Each row below holds a small network's activations on one input, seen along a few directions.
Each table varies a few parts of the input and shows all the possible inputs, shuffled.
A made-up example of a description, with smaller parts first: one of 6 places along a line, together with either a single point or one of 9 places along a line or (one of 3 separate values, together with one of 8 places around a ring).
Shared parts are said once, and a part with two or three values counts as separate values.

Other details of the inputs vary at random and push rows far along two fixed directions, the same in every table; ignore that.

A family of inputs:
r1: [-17 -24  26 -13  21  -6  -3  26  42  39 -26  -6]
r2: [ 26 -10  17 -20   2 -28  22  10   1 -11  -7  19]
r3: [-19   0   2  -4   6  14  -7   9  11  15   0  -7]
r4: [ 23  -5   5 -15  -7 -21  16   4 -16 -15  -6  21]
r5: [-21  14 -23   5  -5  38  -6   1   2 -23  25 -26]
r6: [ 22   1  12 -27  -1 -24  12   7  -6  -4  -5  33]
r7: [-12 -38  43  16  41 -65 -23   2  35  37 -49   6]
r8: [ 21   2  15 -21  -3 -29  13   0 -10   7  -6  35]
r9: [ 55  21 -21  -6 -45 -21  12 -30 -83 -38  13  44]
r10: [-21   3   3   3  -1  17 -17   6   7  24  -4  -6]
r11: [ 17 -33  38   2  34 -87  -4  -2   9   9 -41  27]
r12: [-17  20 -24  16 -14  41 -21 -11  -9   8  16 -16]
r13: [-16  16 -21  26 -14  38 -15 -17  -9  10  15 -20]
r14: [ 23   3   7 -23  -8 -21  13   4 -19 -14   2  29]
r15: [ 31  32 -59  15 -42  40   8 -32 -59 -69  49 -19]
r16: [-14  14 -29  13 -12  38  -5  -8 -14 -23  22 -25]
r17: [-23  10 -24   9  -4  36  -3   0   0 -27  20 -29]
r18: [ 30  -7  16 -11 -10 -28   8  -2 -16  13 -15  29]
r19: [ 22   1  12 -25  -2 -26  10   4 -11   5  -8  36]
r20: [-52  -8  -2  22  12  52 -30  14  45  46  -8 -50]
r21: [-13  25 -27  21 -21  40 -17 -20 -18   4  24 -16]
r22: [-20 -19  34 -13  28 -13   4  25  50  36 -22   3]
r23: [-30 -22  29 -14  25  -7  -5  27  41  37 -28  -2]
r24: [-11  21 -30   4  -9  38  -3  -5  -5 -28  28 -19]
r25: [ 21 -10  11 -16  -3 -25  13   5 -12   1 -15  25]
r26: [ 29  -9  15 -16  -3 -28  16   2 -10   6 -11  25]
r27: [-15  -3   6  -2  12   8   6  10  27   2   3  -9]
r28: [ 23  17 -12  11 -26   4   2 -23 -38  -8  10  11]
r29: [ -6  18 -25  20 -12  39   0 -16 -11 -18  26 -27]
r30: [ 21 -16   9  16  18 -59  -5 -14 -10 -20 -15  10]
r31: [-61  -4  -2  22  25  54 -14  16  59  19   5 -60]
r32: [ 12   0 -20  32   9 -27 -10 -23 -20 -44   9 -15]
r33: [-15   9 -25  23 -15  39 -16 -10 -12   3   8 -24]
r34: [-48  -2   6   3  22  30  -9  20  52  18   3 -31]
r35: [-21 -13  31 -18  24 -12   2  25  44  33 -17   7]
r36: [ 40  -8  30 -26  -2 -51  24   0 -16   5 -18  47]
r37: [-44 -12   0   6  20  30  -7  23  46   7  -5 -38]
r38: [ 28 -10  14 -22  -3 -27  16   9  -4  -3 -10  22]
r39: [ 24  16 -17   4 -20   3  10 -21 -35 -16  17  13]
r40: [ 29  11 -17   1 -19   6  13 -14 -30 -26  18   3]
Each input here is: one of 4 places along a line, together with either a single point or one of 9 places around a ring.
The inputs of r8 and r35 match in every part but the place on the line of 4. If r36 is changed in the same way as r8 into r35, which row does it become?
> r29
The inputs of r21 and r34 match in every part but the place on the line of 4. If r12 is changed in the same way as r21 into r34, which row does it become?
> r24
Change only the place on the line of 4 in r32. List by row number the other rows that result.
> r7, r11, r30

A family of inputs:
r41: [-63 -22  22  28  41  21 -20  16  75  51 -19 -56]
r42: [  5   1  -7  -6 -15  23   5   9   2  -1   6  -9]
r43: [ 18 -20  38 -11  21 -65   3  10  18  25 -30  37]
r44: [-40  24 -40  18 -15  72 -18  -8  -8  -4  34 -39]
r45: [ 39 -18  10  -4   6 -48  16  -7 -18  -9 -15  27]
r46: [-10  13 -36  34 -16  25 -17 -25 -30 -22  13 -20]
r47: [-39  26 -26  26  -9  80 -12  -9  12   7  32 -45]
r48: [ 35  10  -1 -27 -30 -18  21  -5 -41 -17  -2  43]
r49: [-46  20 -44  45   5  60 -43 -21   8  -2  27 -62]
r50: [ 39  -2  -1  -9   0 -54  18 -14 -30 -56   5  33]
r51: [-40 -32  57 -38  52 -24   9  60  88  37 -35   2]
r52: [ 32   0  19 -27 -10 -23  30   4 -11   3  -4  32]
r53: [ 52   3 -15   7 -26 -28   7 -24 -51 -40   6  16]
r54: [  3 -24  40 -18  22 -62  -3  13   7  23 -35  34]
r55: [-51 -21  40 -16  38   8  -9  41  83  69 -26  -9]
r56: [ 42   6 -19   8 -24 -20   1 -24 -59 -41   7  14]
r57: [ 3  0 -9 -5 -5 23 11  6  0  1  8 -6]
r58: [ -3  28 -34  45 -15  35 -11 -38 -29 -24  32 -30]
r59: [ -1  14  -7 -16  -8  15  -3   1  -4   3  10  10]
r60: [ 26  -5  14 -34 -13 -21  15  15 -15  -2 -13  29]
The inputs of r52 and r41 match in every part but one. If r44 is changed in the same way as r52 into r41, which row does it become?
> r54
What is each input in this table made of?
> one of 2 separate values, together with either a single point or one of 9 places around a ring
Change only the choice among 2 separate values in r60. List by row number the other rows that result.
> r56

A family of inputs:
r61: [-30  20 -39  45   1  30 -36 -28 -15 -12  22 -36]
r62: [  6 -10  38 -49   5 -35  16  31   9  14 -22  46]
r63: [-49 -21  16  15  45 -18 -33  12  42  35 -25 -18]
r64: [-45  -6  28 -11  17  19  -1  27  52  50 -15  -5]
r65: [-19  -3   3  13   5  36   0   7  31  29   1 -29]
r66: [ 20   8  22 -23  -2 -25  21   3  -4   6   0  40]
r67: [-15   4 -23   8  -4  46 -12   6  14  -1  19 -38]
r68: [-50 -33  27   1  61 -23   8  35  80 -19 -15 -37]
r69: [ 20   5  22 -32   9 -31  20   6   5   2   0  36]
r70: [ 20 -35  22 -10  31 -57  33  17  25 -51 -18  -3]
r71: [-10  21 -47  18 -29  71 -15  -7 -13 -21  30 -43]
r72: [ 34   1  -6 -16 -30   1  22  -3 -41 -13  -1  21]
r73: [ 18   3  14 -37   1 -28  10  14  -1  -8   4  36]
r74: [-40   3  -4  32  13   9 -35 -12  17  16  -3 -24]
r75: [ 35  -3  11 -16 -23 -12  24  -1 -21   7  -8  27]
r76: [ 15   8   8 -23 -13 -13  20  -1 -25   0  -4  40]
r77: [-34 -23  24 -16  15  21  -5  39  48  41 -24 -21]
r78: [ 46  12 -25  -5 -24  -2  13 -16 -35 -30  21  13]
r79: [ 17   0  19 -33  11 -36  12  12   9   2  -3  40]
r80: [ 10  -7  37   3   9 -58  -5  -9  -7  17 -25  37]
r81: [ 10   0  18 -33  -7 -17  19  13 -15   3 -11  40]
r82: [-27 -19  -8  34  24   4 -31  -6  18  21 -14 -38]
r83: [ 50  20 -50  38 -36  -6  -8 -52 -82 -49  24   0]
r84: [-16  15 -39  27 -26  69  -4 -16 -19  -3  21 -40]
r85: [ 44  14 -21  37 -33 -13  -5 -47 -65 -27  12   5]
r86: [ 42   4  -1 -15 -10 -13  23  -8 -19 -10   8  16]
r87: [-16   8 -34  54 -11  35 -33 -32 -13  -3  12 -46]
r88: [-34  14 -12  -6  -1  43 -16  15  23   3  12 -20]
The inputs of r74 and r87 match in every part but one. If r62 is changed in the same way as r74 into r87, which row does it become?
> r77
What is each input in this table made of?
> one of 2 separate values, together with either a single point or one of 4 places along a line or one of 9 places around a ring
A walk changes only the place on the line of 4. It starts at r85 and steps to r87. List the rest of the walk in order.
> r83, r82
Change only the choice among 2 separate values in r88. List by row number the other rows that result.
> r71
A walk changes only the place on the line of 4. It starts at r80 and steps to r74. List the rest of the walk in order.
> r61, r63

A family of inputs:
r89: [ 17   9 -28   5 -36  29  30 -12 -34 -39  20  -6]
r90: [ 32  -3  12  -4  -7 -64  15 -22 -50 -18 -19  48]
r91: [-14  -2 -39  49  -6  43 -44 -22  -2   1  10 -65]
r92: [ 65  23   7 -20 -18 -49  29 -30 -44 -24  19  62]
r93: [ 13  18 -38  13 -10  34  17 -12 -18 -54  47 -33]
r94: [ 11 -27  37 -29  30 -87  -5  21   2  -3 -31  49]
r95: [ 47  31 -16 -23 -26 -11  12 -18 -41 -12  27  40]
r96: [ 43   3   8 -42 -19 -40  47   7 -31 -54  10  41]
r97: [ 70 -17  13 -12 -23 -37  43  -3 -37 -14  -7  25]
r98: [ 26   7 -42  30 -15  21  -3 -28 -25 -32  19 -30]
r99: [  8  14 -56  42 -16  28 -34 -32 -28 -45  30 -39]
r100: [-14  29 -48   0 -37  71  -1  -9 -36 -39  34 -20]
r101: [-13   6   2 -31  -3  10  -9  28  14  20  -9  17]
r102: [ 54  -6   6 -14 -45 -11  42  -5 -52 -30   0  30]
r103: [  8  15 -46  26  -7  16 -29 -22 -22 -53  35 -27]
r104: [-31  12  -2  33   4  50 -18 -14  31  47  14 -41]
r105: [-82  15  -6  48  22  57 -23  -3  54  16  11 -59]
r106: [-24 -45  43   0  31 -50 -24  26  28  53 -55   5]
r107: [-11   3 -27  22   0  42  10  -2  13 -17  23 -50]
r108: [  6 -10  45  -1  13 -53  21   0  10  18 -30  44]
r109: [ 28  20 -13 -44 -29  -4  25   3 -45 -49  19  37]
r110: [-39   5  24   2  40  15  -6  10  61  31  12 -10]
r111: [-26  21 -32  33  -4  15 -14 -35 -30 -30  14 -22]
r112: [-83  21  -4  40  29  55 -22   0  52   2  24 -56]
r113: [-58 -28  36  21  33 -10 -22  11  44  57 -45 -28]
r114: [-31 -18  46 -19  24   6 -15  32  67  93 -29  -3]
r115: [-44   5  -8   3  -9  66 -29  25  22  50  -3 -33]
r116: [ 73  -4 -10 -15 -13 -55  20 -20 -40 -45  -3  30]
r117: [ 44  37 -15 -29 -19 -14  12 -13 -37 -25  37  43]
r118: [ -8  -4 -15  13   4 -24 -21  -6 -20 -17  -4   1]
r119: [  8 -31  25  -6  20 -65  -9   9  -8  13 -39  38]
r120: [-10 -40  30   2  36 -39 -25  25  53  40 -43  -7]
r121: [ 19  -6  41 -70   7 -56   9  42  12  16 -21  70]
r122: [ -7   5 -30  20  13  30 -14  -8  14 -29  25 -45]
r123: [-13 -23  61   0  17 -44  13  11  34  51 -45  26]
r124: [-71   9  -8  31  35  32 -30  -5  27  -6  10 -48]
r125: [-54 -36  45 -34  29  20  -1  55  71  62 -45  -2]
r126: [ 41  -1   3 -29 -26 -26  42   0 -34 -41   4  33]
r127: [  0  40 -47  40 -23  58  -5 -44 -29 -13  51 -21]
r128: [-32 -11  31 -18  33  10 -13  27  63  77 -18   1]
r129: [ 59 -30  28 -15   2 -55  14   0  -6   8 -35  21]
r130: [ 18 -40  45 -21  30 -43  32  33  45  31 -39  13]
r131: [-24  17 -28  -1 -14  61 -21  11  -1  17  12 -16]
r132: [  2  17 -31   1 -46  69   2  -9 -46 -16  15 -15]
The inputs of r118 and r94 match in every part but one. If r116 is changed in the same way as r118 into r94, which row does it become?
> r122
What is each input in this table made of?
> one of 4 places along a line, together with one of 11 places around a ring
Change only the place on the ring of 11 in r125. List by row number the other rows that result.
> r89, r90, r98, r108, r119, r120, r127, r128, r130, r131
Change only the place on the ring of 11 in r104. List by row number the other rows that result.
> r91, r97, r102, r106, r113, r114, r115, r123, r129, r132
